Each row below holds a small network's activations on one input, seen along a few directions.
Each table varies a few parts of the input and shows all the possible inputs, shuffled.
Descriptions start from the smaller parts, as in this example, which fits no table here: values(2) and (point or ring(9) or (ring(5) and line(6))).
Shared parts are said once, and a part with two or three values counts as separate values.
In the rows, 128 means zero.

Other details of the inputs vary at random and push rows far along three fixed directions, the same in every table; ignore that.

Table:
x1: [142  97 108 127 105 148 139 107 128 117 121 136 114]
x2: [ 85 121  62 156 111 117 156 106 147 113 134 151  71]
x3: [109  58 119  81 117 174 108 155 179 107 159 157 188]
x4: [148 105 126  95  95 162 116 151 153 133 168 149 153]
x5: [139 134 179  90 138 147  82 162 139 158 162 110 187]
x6: [119 108 118 112 117 139 117 129 147 146 147 129 139]
x7: [162 133 168 143 152 115 116  97  75 122  77  94 138]
x8: [141 145 178  89 148 139  89 147 144 150 145 112 169]
x9: [141 119 161 133 167 125 107  75  89 129  76  86 131]
x10: [ 90 118  69 159 118 115 162 104 150 112 138 148  71]
x11: [131 213 162 110 127 110 117 210 134 149 158 143 154]
x12: [156 135 158 134 142 122 123 118  88 130 100 103 141]
x13: [128  60 107 107 102 156 111 103 147 135 150 123 143]
x14: [122 196 129 153 142  90 159 157 112 129 114 135 102]
x15: [ 89 108  66 156 119 122 184 137 138  69 106 178 100]
x16: [134 154 166 105 148 129  92 132 126 146 118 109 152]
x17: [123  86 130  97 102 169  99 154 175 146 193 140 162]
x18: [150  77 104 138 111 142 146  85 121 109 115 127 110]
x19: [104 223 158 137 158  81 118 175 133 141 135 128 125]
x20: [ 96 209 142 152 168  84 131 143 112 132 114 125 104]
x21: [ 82 135  73 160 113 105 151 117 141 117 132 148  75]
x22: [173 117 166 123 148 131 118  87  92 123  78  94 139]
x23: [122  54  96 142 121 147 137  71 122 127 116 113 114]
x24: [163 100 151 130 137 146 123  87  94 121  90 104 135]
x25: [126 179 127 163 140  88 151 135 105 115 102 129  93]
x26: [165  98 149 133 137 138 125  93  88 130  90  99 143]
x27: [108 159 102 126 100 137 154 189 166 128 193 180 113]
x28: [107 194 151 111 137 111 113 199 159 153 176 138 148]
x29: [151  79 121  93  88 169 123 143 152 142 167 144 159]
x30: [146  91 144 127 152 128 112  76 107 137  92  87 142]
x31: [113 115  73 156  91 123 162 123 137 109 136 158  82]
x32: [131 178 132 158 145  86 155 128  94 119  95 120 100]
Description of these inputs: values(2) and (point or (values(3) and line(5))).
The inputs of x12 and x5 match in every part but the values(2) part. If x27 is changed in the same way as x12 into x5, which row does it become? -> x20
Change only the values(2) part in x14. List by row number the other rows that result. -> x30
Change only the values(3) part in x13. List by row number the other rows that result. -> x5, x28

Table:
x33: [166  61 129 110 130 143 100  61 113 111  84 103 141]
x34: [100 205 136 130 142  93 130 172 117 145 135 124 132]
x35: [108 112 101 172 138  86 151  90 101 109  73 115  98]
x36: [121 109 101 147 136 114 147  76 124  96 101 131 106]
x37: [122 114 126  94 105 150 128 149 159 151 194 140 138]
x38: [116 203 145 141 138  88 137 163 141 142 142 133 108]
x39: [101 116  85 160  97 131 156 112 148 123 152 149  74]
x40: [143  72 115  93 107 170 108 114 153 133 141 144 146]
x41: [127 112 159  99 128 161  98 170 158 133 170 134 169]
x42: [ 90 131  60 161 112 117 174 123 145 130 162 161  66]
x43: [ 94 198 111 118 123 109 141 171 149 124 145 163 102]
x44: [129 192 156 113 137 125 112 179 145 153 141 139 138]
x45: [151 144 181  89 133 146  77 167 135 161 181 118 176]
x46: [160 188 151 154 145  89 153 149  85 109  85 123 123]
x47: [127 183 149 130 134 119 109 155 127 132 125 126 120]
x48: [142 114 101 148 104 130 179 125 106 105 111 142 100]
x49: [117 170 150 137 154 115 120 127 117 113 116 130 132]
x50: [145  74 118 113 117 144 107 109 132 135 140 107 161]
x51: [ 90 138  66 147  95 124 170 125 155 116 142 159  62]
x52: [ 68 120  66 155 100 110 177 136 148 116 141 158  84]
x53: [116 131 163  83 106 155  88 219 175 158 205 154 195]
x54: [105 115  96 140 128 127 158  92 130 102 114 136  99]
x55: [108 192 145 151 151  92 118 149  96 137 118 114 128]
x56: [128 157 164 141 181 110 121 129 102 130  84 104 136]
x57: [142  73 116 108 107 163 105  96 134 114 130 134 133]
x58: [111  57  86 119  98 158 141 135 183 112 175 152 127]
x59: [167 108 181 105 139 141  97  91 106 150 101  81 157]
x60: [107 181 115 156 153  95 137 132 102 138 109 119 118]
x61: [155  95 116 156 138 111 126  47  93 108  52  91  94]
x62: [198  56 140 130 125 159 136  75  76 114  72 105 150]
x63: [153  71 132 111 120 143 111 103 137 142 153 112 143]
x64: [151  95 166 114 150 137  93 111 102 147  91  94 181]
x65: [131 167 162 130 173 109 120 117 103 125  88 119 141]
x66: [105  59  92 104  96 176 145 147 184 120 185 152 132]
x67: [174 120 161 116 112 149 124 153 106 119 130 130 159]
x68: [141 175 166 130 153 118 113 138 120 156 118 112 138]
The inputs of x38 and x59 match in every part but one. If x58 is changed in the same way as x38 into x59, which row does it become? -> x66
Describe the family of inputs behind these rows. -> values(4) and (point or ring(8))
Change only the values(4) part in x45. List by row number the other rows that result. -> x37, x42, x63
List by row number the other rows that have the values(4) part in common with x57. -> x39, x41, x45, x47, x49, x53, x55, x67
